These are the activations of a small network on made-up records, seen along a few directions, one row for each record.
Each row is followed by the record's values for the fields U, V, W, N, Y.
A field that a record lacks is left out.
Other fields move the rows too, some of them a lot.
Strong random noise was added to every row along 12 fixed directions; ignore it. To show where, here is one row again and again, with new noise each time:
[-104 -244   33   87  -49 -407 -163  -33  118 -277  147 -104 -119  181
  128  408 -263 -283  -53  223 -263  -49 -128 -633  159  407 -264 -112
 -152  456 -372  -78 -156]
[-396 -148   61 -189  -73  385  325 -125  110    1   37  396  317  -70
 -114  -53  248  -14  302   68 -237 -140  110  349 -331 -312 -277 -229
  -72  218   45   84    7]
[ 248   90  272  224    4   77  122  150  -15   27  199   26   -8 -211
   75   55 -127  132  307  118   63  -79   34   99  115   21 -217   76
  101  103  127 -177 -206]
[ 200  157  251  184  206  -42   39 -230   92  -11  266 -347  -82 -255
  126  -27  137   30  140  270  306  194 -289 -191  338    0   78   62
 -191  179  294 -249 -314]
[ -98  -92  111  -99  150 -423  198 -173  208  141 -110 -192 -257  372
  -48   23  265 -129  -93   52  125  286 -434 -267  -16 -178  252  119
 -351   91  304  435   48]
[ 267   90  125  307 -113   25 -179  383 -331   29  -19  182  -67   48
  -43  152 -556  232  679  204 -182  -57  251  -42 -171  101 -386  246
 -127 -153 -233 -222 -419]
[  33 -420  288  285  -78 -319  360  323  290 -262  336  -62  116 -285
   57  210 -109 -107  142  242 -209   50 -377  403  -45   35 -154 -210
 -352  620 -122  276  -13]
[-206  408 -130 -132  170  301  -94 -384  -22 -127    7   10  303 -177
 -311 -256  136   69   45   68  243  430 -167   46  -21  -11  424  102
 -463   14   29 -291  -30]
[ 165  186  422    7  -39 -256  380  211  159 -112  267  289  -25   26
  -25  130  -13 -237 -129 -163  -40 -225  -15   51  331  239 -133 -105
  495  354   27  138  238]
[ -38 -531  142  237   43 -136  312   -3  205  448   36 -131 -314  159
  341  317   63  120  401  326 -115 -156  -72 -223 -111 -245 -580   54
  -67  165  562  211 -349]
[-208 -210 -105 -247  -50  292    1 -308   -3   96 -207  -66  -17   32
   17 -162  259  -14   -5  -50  -17   87  -64  -60 -355 -369  -86   53
 -352  -43   91   64 -247]
[-433 -317  -68   -1   -6  204   61 -204  372   21  190  164  168   -4
  163  349   25 -124   -4  278 -248 -311  143 -317  159  124 -457 -268
  209  455   52 -137 -147]
[-114   23 -391   58   76  398 -110 -132  291  269  -37  -17  170 -331
  126   99  -30  291 -437 -110  168   49  -30  115   50   86   31  148
   17    9  315 -373 -143]
[-157 -300  340  180 -129  249  109  474  354 -104  186  313  302  -28
  -64  171 -142   58  477  418 -273 -397  200  387   47 -289 -243 -242
  233  235 -216  303 -170]

[   4 -374 -265 -115 -362  214 -161 -134 -369 -178 -198 -304  -78 -210
   81 -131 -153   74 -212 -366 -177  256  -38 -155 -687  -50 -266  133
 -611  121 -350 -198 -155] -> W=w1 N=n1 Y=y2
[-176  -42 -168   32 -152 -263   94  125   74  -49  -27  160  -16  183
 -221  214 -166  -71 -111 -148 -194  156  -61   47 -122  291   95  108
 -199  185 -144  228  357] -> U=u1 V=v1 W=w1 N=n1 Y=y2
[ 336  380   40  258   -1 -489 -224  675  218  -39   57  207   65 -218
    1  203 -218   59 -261  -38  -44    0 -348  694  272  165  407  -52
    7 -101 -409   12 -162] -> U=u1 V=v2 W=w1
[ -30  -97  214 -113  -70  511  -78 -200   41 -321  305 -123  384 -294
  178 -106  102   93  149   97  147 -150  122 -170   15 -125 -101 -289
  282  382 -123 -333   81] -> W=w2 N=n1 Y=y1
[ 203  405  363 -169   12  -97  127  113 -113  245  -83  260  -71  239
  154   31  266  329  279 -181  105 -306  126   58  -83 -268 -115  -85
  616 -271  143 -191  167] -> W=w1 N=n1 Y=y2
[-124  327  113 -210   32   11   69  -61 -258 -208  -26  356  158  217
 -384 -250  -97 -366  192  -10    7  179  121 -177  128  223   61  -10
  -15   89 -198  132  163] -> W=w2 N=n1 Y=y1
[ 371 -265 -140   15 -209  198 -223  217 -139  235 -316  -88 -216  -57
  320 -128 -135  242  -81 -324   98 -190   73  254 -278 -246 -265  188
  218 -480   26  -46 -310] -> U=u2 V=v2 W=w2 N=n1 Y=y1
[ 138  -69 -117  205   18    2 -152   68   39  119   94 -240  -99 -194
  185   48 -200   29 -295   61   29   75 -121 -171  222  203  -75   97
  -72  169   87 -135 -344] -> W=w1 N=n1 Y=y1
[   1 -208  262 -148    5   18  331  -21  255  -39   32 -224   -5 -238
  238 -158  717  132  -72  -74  171  -95 -392  683 -251 -699  291 -272
  -86  -46  135  183  206] -> W=w1 N=n2 Y=y1
[ 127 -386   23  133 -364  363  -25  289  -40   39  -49  -94  -38 -166
   55 -157 -352 -141   18  -70  -26 -131  166   59  -19  -44 -389  107
   82  101  -57  212 -443] -> W=w1 N=n1 Y=y1
[-242   48   88 -138  152 -330  175  -56   38  149   88  388   60  173
  292  426  272   99  277  141 -378 -284  -38  -29 -153 -163 -423 -463
  143  107    3 -187   38] -> W=w2 N=n1 Y=y2
[  26 -532 -140  363   14   29 -300  162  277 -167   -7 -787  -52 -153
  -20    1 -365  112 -103  347  317  399 -186 -132   32   58  504  308
 -521  132 -111  227   19] -> W=w2 N=n2 Y=y1
[-444 -300 -227  100  -92   24   16 -109   96 -196  109  -78  259  -65
   15  344 -118  351  243  197 -221  114   44 -128 -401  144 -124  -79
 -260  384  -90 -383  280] -> W=w1 N=n1 Y=y1
[-130 -281 -119 -116 -195  449 -104 -188 -143 -352  -68 -102  240 -200
 -146 -324 -109  -58   22  -35   18  173   14  -68 -370   30  -84   36
 -344  184 -273  -42   52] -> U=u3 V=v2 W=w1 N=n1 Y=y1
[-276   85 -125 -212  -72  563  -13 -129    5  -87  -71  291  266  -47
 -322 -266   83 -188   46  -10   34  -41  276  234   -4  -61  -13   13
   20  -95 -130   78 -126] -> U=u3 V=v1 W=w2 N=n1 Y=y2
[  19  271  290 -170   29  444 -126 -227 -217   76   63  220  -57    6
   72 -334  294 -166  494  312  -96 -377  324  -28  224 -352 -413 -223
  233 -319  -16 -116 -635] -> U=u3 V=v1 W=w1 N=n1 Y=y1
[ -56 -435 -239  107 -110 -420 -189  276  167   -2 -135 -121  -94   81
  252  425 -206  131  -86   98 -385   19 -206   93 -479  -10  -86  -67
 -474   36 -262   88  -43] -> U=u2 V=v1 W=w2 N=n2 Y=y1
[ 108 -227  -25  114 -132 -576  103  696    5  278 -344  352 -307  566
  -81  182 -358   53  209  -55 -161  -61 -119  163 -260  -25  -68  210
  -16 -274  -79  688   89] -> U=u3 V=v2 W=w1 N=n1 Y=y1
[-122  197  122  -34  158 -527  128  188  -96  178 -162  274 -115  732
 -225  265  -33   81  417  180 -304   64  -67 -211 -212 -158  122   83
 -159 -235   32  335  263] -> U=u1 V=v1 W=w1 N=n1 Y=y1
[-104   30  -65 -553  -85  -25   57 -382 -148 -293 -162   93   18  157
  -68 -272  190 -342 -501 -551  -18   55  -79 -331 -319   15  113  -84
   72  186 -229   86  522] -> U=u2 V=v2 W=w2 N=n1 Y=y1
[-221 -223 -125 -394  -77   76 -147 -187  -45  -13 -252   46 -117  188
   36 -165  343 -332 -163   -1 -225 -100    8    6 -193 -442  -74 -194
 -199 -241 -319  298 -443] -> U=u3 V=v2 W=w2 N=n1 Y=y1
[  76  -13   33   50   42 -120 -112  103  -27  -74   55   38  -10  130
  118  221 -202  204  120   28  -20  -60   -3 -221   60  153  -70  -28
  211   19  -11 -182  165] -> W=w2 N=n1 Y=y1
[-244 -277 -246    7 -182  262 -519   27   52  -65 -252 -289   54  150
   43  123 -102  273  -27   76  -56  -48  203 -320 -209  -72  122  207
  -77 -189 -250  -64  -68] -> U=u1 V=v1 W=w1 N=n1 Y=y1
[  69  346  -43  120   17  327 -183  113 -150  -40   89  231  197 -113
 -233 -143 -370 -120  125  133  -25  -18  400 -183  304  170    4   80
   61  -88 -128 -195 -340] -> U=u2 V=v1 W=w1 N=n2 Y=y1
[ 279   10 -139  150 -149  461  279   22 -148  -51  130 -109   61 -629
  -72 -192 -207  135 -213 -408  277  116  180  510  -77  332 -102  343
   76   33  187 -262  213] -> U=u3 V=v1 W=w2 N=n1 Y=y2
[   5  -89  248  199  207 -207  -26   70   32   10  113  -53  -25   83
   70  153   55  -19  667  530 -159  -46 -104 -104  142 -223 -149 -136
 -258   31   -2  116 -425] -> U=u1 V=v1 W=w2 N=n1 Y=y2
[-349  -61 -114 -423  -57 -152 -363 -311  182 -435  -77 -111   19  379
  -54   46  245 -429 -320  167 -209  -58  -94 -627  157  -14  231 -348
 -123  198 -652   79 -147] -> U=u3 V=v1 W=w1
[ 159  -10   66  124   38 -322  481   71 -133  237   97    9 -141 -264
  -42  -79   48 -143 -125 -149  -60  218 -308  602 -134 -117 -108   43
 -392   96  325  222  -90] -> W=w2 N=n1 Y=y2
[  16  694  -23 -417  -69  243 -141 -362 -249  285 -189  260 -142  139
 -122 -288  334 -121 -303 -486  124   66  200 -183  149  -17  101   99
  356 -313  166 -161 -196] -> U=u1 V=v2 W=w1 N=n1 Y=y2
[ 353 -275  377  159   26 -257   41  323  216  -71   81 -398 -158   79
  134   -2 -102  -73  -17  244  165  -60 -275  -51  237 -232  193    1
  106  101   73  532  -30] -> U=u3 V=v1 W=w2 N=n1 Y=y1
[-123  -98  167  180  280  222   96   25  352  300  287  110  261 -224
  393  323  168  394  377  527  -42 -495   90  187  229 -287 -292 -320
  485   85  498 -269 -139] -> W=w2 N=n1 Y=y1
[-120 -116  271   13   69  -96   87 -157   13   -2   65 -180 -168  300
 -107  -14  104 -174  403  331   71 -104   89 -465  255  -56  -61  -10
   89  135  126  206  -43] -> W=w1
[-271  -22 -180  257  272  104 -422    3  536  -24  131 -259  309  -72
   63  419 -190  416  -38  506  279  -72   28 -276  520  240  361  -31
  330  116  106 -358  204] -> W=w2 N=n1 Y=y2
[ 205   83 -154   84  -40  122 -299  176 -150  388 -275  -23 -335  182
 -131 -161 -317 -193 -208   19  -50    9  311 -224  343  -18  -25  386
   53 -469   56  228 -665] -> U=u1 V=v2 W=w1 N=n1 Y=y1
[ -95  562  172  -29  141  110  -59 -157  -33 -296  136  137  286 -104
 -371 -173  141  -87  308  195  143  197   31  161  229   93  418  -73
 -168   -9 -172 -230  185] -> U=u1 V=v1 W=w1 N=n2 Y=y2
[-131   -8 -143  -54  123 -182 -364  140  299    7 -129  -49   69  189
 -100   52  -58   22 -348   15   82   47 -147  -49  175    8  495  -43
  -43 -159 -115  273   35] -> U=u2 V=v2 W=w1 N=n2 Y=y2
[   9 -280   67  205 -169   42 -221  158   25 -337  137 -212   -8  -59
   10  174 -442 -182  -60  119  -99  -30  185 -399  217  362 -179   54
   44  353 -424   27 -131] -> W=w2 N=n1 Y=y2

Here are new rows. What are their fields?
[  14 -325  194  -44 -135 -126  258    0   61  -74  103  -70 -150   60
   67  -44   73 -183  119  -19 -156  -95  -33  100  -77  -37 -236  -87
   13  166   33  252  189] -> U=u1 V=v1 W=w1 N=n1 Y=y1
[ -30  246   82  197  125   46  220  176  265  104   95  -62  131 -221
 -274 -144   16  186  -91   96  292  289 -112  412  210 -100  514  241
  -65   72  415  192  246] -> W=w1 N=n1 Y=y1
[-404 -174  -85   62  106   -7  225  -74  163   95   35  290   62  303
  -43  382 -139   27  318  223 -174 -241  347 -237   31  338 -292  -80
  367  195  183  -33  504] -> W=w2 N=n2 Y=y1
[-166  -54   79  -11   79  188  238 -179   88 -106  276  144  162 -152
 -170 -145   -3 -517  -38  188 -164    9  200  -37  342  140 -153 -212
  -33  363   88  212 -229] -> U=u2 V=v1 W=w2 N=n2 Y=y1
[ 254 -701  136  409  -73   72  186   68  -64 -106  236 -514  -99 -370
  271  157 -345  141  387  209   51  -28   95  -77 -149  107 -414  216
 -162  260  158  -67  143] -> U=u1 V=v1 W=w2 N=n1 Y=y2
[-249 -111  114 -171   51 -112  -19  142  375  250 -150  202 -170  514
 -101  136  247 -223 -214  112 -231 -352  177 -120  294 -381   60 -116
  432 -224  -12  572 -100] -> U=u1 V=v2 W=w1 N=n1 Y=y2
[ 270  533   35   77  210 -333  -56   72 -413  -23  -25  -31 -194  -59
 -221 -147 -105  -83  125  -43   -8  424 -190  146  -37  129  259  220
 -597 -265 -105 -126 -291] -> W=w2 N=n2 Y=y1
[-377 -256 -202  -22   77  180  143 -175  283  406  -16  230   83   44
  235  189  187    3   39  201 -232 -176  -41  -58   -4 -191 -405 -266
   71   85  357    0 -219] -> U=u1 V=v2 W=w1 N=n1 Y=y1
[ 262  760  513 -132   44 -148  -15 -119 -215 -267  145  -23  -55  -50
 -184 -297  415  -27  273  -51  177  218 -155   55  157 -103  429  -17
   37  -76 -174 -148   37] -> U=u1 V=v2 W=w1 N=n1 Y=y1
[ 120 -664 -122   49 -145  105   59   78   24  137 -131 -239 -190 -197
  236  -27   -2  -61 -227  -61  -50   47 -118  215 -198 -202 -340   59
 -308   76  130  268 -365] -> W=w2 N=n1 Y=y2
[-238  636 -310   -3   72  -89 -185    9  -93  -15    2  408  254  149
 -250  181 -249   74 -145  -44  -62  135   63 -121  241  559  134  -39
  112  -24 -200 -469  221] -> W=w1 N=n1 Y=y1
[-344   24 -607   46   62   39   45  236  487  515 -210  339  161  -87
   82  353   15  294 -678 -275 -125    4 -101  603  -47   93   89    9
   77  -86  231   33  -23] -> W=w2 N=n1 Y=y2
[ 120    8  -42  -70   27  -82 -202 -187  170 -113   40 -255  -85 -270
  436  175  183  -47 -534 -157   82 -181 -176 -139  298  187  -99 -217
  267  171 -126 -375 -121] -> W=w2 N=n1 Y=y2
[  89  275   65 -140   87  -39    6  -59  -26   18  -25  136   19 -181
  306   45  408  158  -55 -150 -110 -250 -154  348 -111 -209  -10 -222
  199 -207 -116 -309   50] -> U=u1 V=v2 W=w1 N=n1 Y=y1
[ -66  115  170  -79  -42  130  -79 -107  -66 -153  -19   72   59  232
 -109  -26  124   50  310   76   25 -121  139 -152  -57  -69  141  -51
  217 -100 -203 -138  213] -> U=u1 V=v2 W=w1 N=n2 Y=y1
[ 127   69  235   -4   90  -14   54 -125 -169 -116  214  -56  -37 -161
  208   63  186  -68  227   79  -15 -192  -11 -173   72  -48 -224 -224
  108  154  -28 -321 -150] -> W=w2 N=n2 Y=y1
[-108 -281  121  168   30 -289  265   37  202 -226  284  -29  209 -291
   72   85   99 -209  -11  237 -142  197 -447  266   40  125  -81 -390
 -465  607  -21   94 -134] -> W=w1 N=n2 Y=y1
[-142  -13    3  290  -74 -203  -85  126  197    7  165   27   16  111
   -7  312 -192   -2  214  323  -42  -34  -70 -181  296  350 -198 -130
  127  229  -93  -44 -186] -> U=u3 V=v2 W=w1 N=n1 Y=y2
